Each row below holds a small network's activations on one input, seen along a few directions.
Each table varies a few parts of the input and shows all the possible inputs, shuffled.
A made-up example of a description, with smaller parts first: one of 5 places around a ring, together with either a single point or one of 9 places around a ring or (one of 3 separate values, together with one of 4 places along a line).
Shared parts are said once, and a part with two or three values counts as separate values.
In the rows, 128 means zero.

Other details of the inputs shift rows strongly along three fixed directions, in all tables alike. That doesn't count.

Table:
row 1: [110  85 130 144 115  88 116 102  91 153 108]
row 2: [ 82 114 132 109 154 151 189 136 153  67 100]
row 3: [118 166 128 135 126 171  91 162  89 109  98]
row 4: [ 95  92  87  80 131 113 113 121  78 192 105]
row 5: [ 99  93 127 150 113  98 131 102 100 150  98]
row 6: [100  93 123 146 123  91  80  92  78 173  94]
row 7: [ 94 193 125 113 146 135  74 144  82 128 114]
row 8: [141  93 114 114 117 100 189 150 170 123 106]
row 9: [110  96 112 146 124 100  95  96  60 173  86]
row 10: [100 114 114 126 148  81 107  82  89 171 126]
row 11: [106  88 127 129 109  98 129 116  97 123  96]
row 12: [162  64 146 151 117 126 184 106 148 121 147]
row 13: [151 135 167 134 162 177 169 134 208  88 197]
row 14: [141 156 143 134 104 176 119 153 145  92 129]
row 15: [169 168 136 123 113 122 113  99 137 153 176]
row 16: [ 95 148 158 173 150 188 127 163 147 104 128]
row 17: [102  95 122 142 118  90  81  93  77 170  92]
row 18: [ 90 158 133 155 143 178  69 145 103 132  95]
row 19: [136  95 141 129 130 104 198  92 166 122 161]
row 20: [119  88 130 120 154 134 171  89 163 117 137]
row 21: [142 142 148 170 138 168 109 140 120 138 146]
row 22: [177 162  94 142  87  93 120 145 147 137 174]
row 23: [136 157 152 147 111 144 103 154 119 117 145]
row 24: [153 187 133 117 107 100  93 121  98 147 163]
row 25: [120 175 138 106 142 154 106 143 130  99 131]
row 26: [194 162 140 129 117 121 136 107 131 151 196]
row 27: [ 84 164 144 166 142 169  92 157 109 126 108]
row 28: [116 161 138 164 131 163  67 132 107 153 123]
row 29: [ 26 116 115  99 200 169 117 139 112  80  49]
row 30: [154  72 149 134  93 104 181 116 152 100 148]
row 31: [192 160 141 132 121 122 135 105 133 154 198]
row 32: [174 143 158 156  96 121  98 120 133 152 176]
row 33: [116 175 144 125 141 158 147 147 148  96 144]
row 34: [157 164 130 151 101 124  75 125  76 169 136]
row 35: [153  64 154 141 108 115 170 105 163 112 148]
row 36: [118 171 120 106 158 146  89 194 130 114  65]
row 37: [116  87 129 123 158 135 170  87 165 119 139]
row 38: [ 72 148 116  90 152 173  99 184 116 139 122]
row 39: [ 77 101  93  88 119  99 118 121  92 195 108]
row 40: [104  90 124 118 110 113 122 117 107 108  83]
row 41: [162  88 133 113 132 115 197  94 149 113 155]
row 42: [127 162 129 133 165 160 116 126 120 133 149]
row 43: [121 103 115 132  96  99 100  91  89 158  94]
row 44: [ 97 106 122 110 146  99 140 103 108 126 112]
row 45: [103 101 115 101 172 160 166 179 171  79  40]
row 46: [ 95 149 109 112 155 132 126 186 125 115  46]
row 47: [121 162 153 157 117 162 121 157 133 112 135]
row 48: [121 169 142 103 143 163 123 150 144  80 131]
row 49: [ 49 104 131 111 195 170 163 146 141  64  85]
row 50: [172 169  77 131  95 101  73 133 124 152 149]
row 51: [151 161 120 110 125 129 104 176 148 131 114]
row 52: [151 172 107 113 119 134  94 168 137 149 103]
row 53: [134 152 102 130 133 142 120 185 155  79 142]
row 54: [ 88 164 132 144 139 185  73 155 104 115  87]
row 55: [148  95 123 103 129 113 185 100 130 108 131]
row 56: [121  65 153 152 131 124 169 119 148 111 133]
row 57: [189 168 142 123 102 120 125  98 150 149 193]
row 58: [134 183 123 125 132 129  77 103 107 166 148]
row 59: [178 147 155 147  86 118 100 123 131 143 173]
row 60: [ 78 145 114  82 148 173  91 173 122 144 118]
row 61: [136 149 142 142 127 177 121 160 120 100 123]
row 62: [131  76 141 156 120  99 120  90 122 161 134]
row 63: [112  82 137 140 117 105 137 115 111 127 111]
row 64: [131 152 100 121 138 154 113 182 165  72 129]
row 65: [200 159 138 128 111  85 119 159 147 161 152]
row 66: [112 177 126 134 110 162  66 147  94 125  97]
row 67: [160  85 129 128 140 104 179  77 143 145 167]
row 68: [119 100 133 122 132 104 185  96 148 119 138]
row 69: [164  92  97 107 118  81 154 131 122 159  97]
row 70: [144 157 150 173 114 117  71 125  98 177 163]
row 71: [158 135 181 175 121 180 179 157 198  91 188]
row 72: [116  85 138 117 159 125 165  96 162 112 141]
row 73: [135  91 123 120 150 116 170  90 129 132 139]
row 74: [155  91 134 107 118 114 187  85 168 110 150]
row 75: [156  97 104 107 141  89 150 142 118 147  72]
row 76: [179 168 132 118 115 121 126 113 114 143 171]
row 77: [ 95 105 121 102 151 113 132 101 120 119 102]
row 78: [109 167 139 107 153 163 112 146 136  93 125]
row 79: [120  81 128 147 116 116 126  92 117 149 108]
row 80: [165 144 173 156 100 173 181 162 192  76 179]
row 81: [171 152 154 142  89 130 103 133 134 127 165]
row 82: [144  82 120 110 127  97 178 153 166 118 111]
row 83: [167 123 169 169 137 190 164 153 174  98 176]
row 84: [ 79 111 117 131 157 107 141  93 116 145 112]
row 85: [ 70 111 128 100 167 149 162 142 130  65  87]
row 86: [144  96  86 112 103  70 122 124 130 149 117]
row 87: [ 95 173 141 133 161 166 133 146 141 106 136]
row 88: [ 96  80  99  79 126 130 136 118 129 168 118]
row 89: [138  89 118 126 101 108 142 108  95 127 102]
row 90: [164 166 147 148 119 110 135 101 148 163 202]
row 91: [160  79  88 118 117 103 177 139 148 122 125]
row 92: [147 149 165 148 105 180 174 170 181  65 158]
row 93: [106 119 115 116 136  77 111  88  86 161 121]
row 94: [156 180 128 125 117 118  87  96 115 170 165]
row 95: [160 162 143 123 124 114 106 105 134 151 178]
row 96: [100  87 122 134 120 128 124 107 111 127  82]
row 97: [116 116 122 110 117  95 167 101 124 119 119]
row 98: [177 166  76 131 105 101  85 145 101 149 147]
row 99: [ 91  94  84 107 147 156 154 168 162  79  69]
row 100: [ 94 181 133 147 116 152  80 158  90 125  98]
row 101: [115 104 124 125 143  85 133  85 112 155 141]
row 102: [137 159 145 167 112 113  64 125  87 177 151]
row 103: [123  92  82 115 109  66 127 132 113 147 107]
row 104: [137 170 137 108 130 167 134 136 151  91 139]
row 105: [108 100  81 118 113  94 153 145 132 125  93]
Each input here is: one of 5 separate values, together with either a single point or one of 4 places along a line or (one of 2 separate values, together with one of 8 places along a line).
- Changing only the choice among 5 separate values turns row 61 into row 59. The same change can be made to row 26. Which row results? => row 77
- Changing only the choice among 5 separate values turns row 58 into row 73. The same change can be made to row 79. Which row results? => row 9
- Changing only the choice among 5 separate values turns row 78 into row 57. The same change can be made to row 36. Which row results? => row 45
- Which other rows does row 13 become when the choice among 2 separate values takes its other values? List them by row number. => row 62
- Which other rows does row 93 become when the choice among 5 separate values takes its other values? List them by row number. => row 19, row 31, row 94, row 95
- Which other rows does row 80 become when the place on the line of 8 takes its other values? List them by row number. => row 5, row 16, row 27, row 47, row 71, row 92, row 100
- Which other rows does row 17 become when the choice among 2 separate values takes its other values? List them by row number. => row 29
- Start at row 30 and move only the place on the line of 8, one step at a time. The first step leads to row 11. Which rows follow, in order? => row 23, row 63, row 1, row 56, row 102, row 70
- Which other rows does row 69 become when the place on the line of 4 takes its other values? List them by row number. => row 75, row 91, row 98

Table:
row 106: [161  71 129 100 112 104 173  74 143 145 174]
row 107: [116  90 149 153 170 148 177 134 162  97 113]
row 108: [178  93 131 144  84  82 139  68 109 153 133]
row 109: [110 139 104 106 134  92  81  72  52 173  92]
row 110: [205 196 123 128  92 141 111 192 178  95 170]
row 111: [123 169 154 133 170 167 145 134 155  80 148]
row 112: [134  69 123 120  91 109 140  99 108 133 116]
row 113: [108 125 152 150 123 137 143 141 139  90 134]
row 114: [ 85  50 114 110 151 138 141 118 116 136  71]
row 115: [122 135 129 128 129  92 131  89 125 147 161]
row 116: [194 158 152 169  74  74 111  88 106 167 176]
row 117: [134 150 147 143  97 158 118 158 145 107 167]
row 118: [ 95 139 134 113 147 186 156 147 170  86 157]
row 119: [145 115 160 158 134 128 158 137 175 136 171]
row 120: [ 91  91  78 101 168 137 164 189 146  91  50]
row 121: [ 80 184 118 135 137 158  39 166  89 172 106]
row 122: [ 98  93 112 130 158 125 114 111  90 148  60]
row 123: [126 238  94  82 134 129  63 185  96 146 106]
- Describe the family of inputs behind these rows. => one of 3 separate values, together with either a single point or one of 5 places around a ring
- Changing only the choice among 3 separate values turns row 109 into row 108. The same change can be made to row 123. Which row results? => row 110
- Which other rows does row 109 become when the place on the ring of 5 takes its other values? List them by row number. => row 106, row 111, row 115, row 118
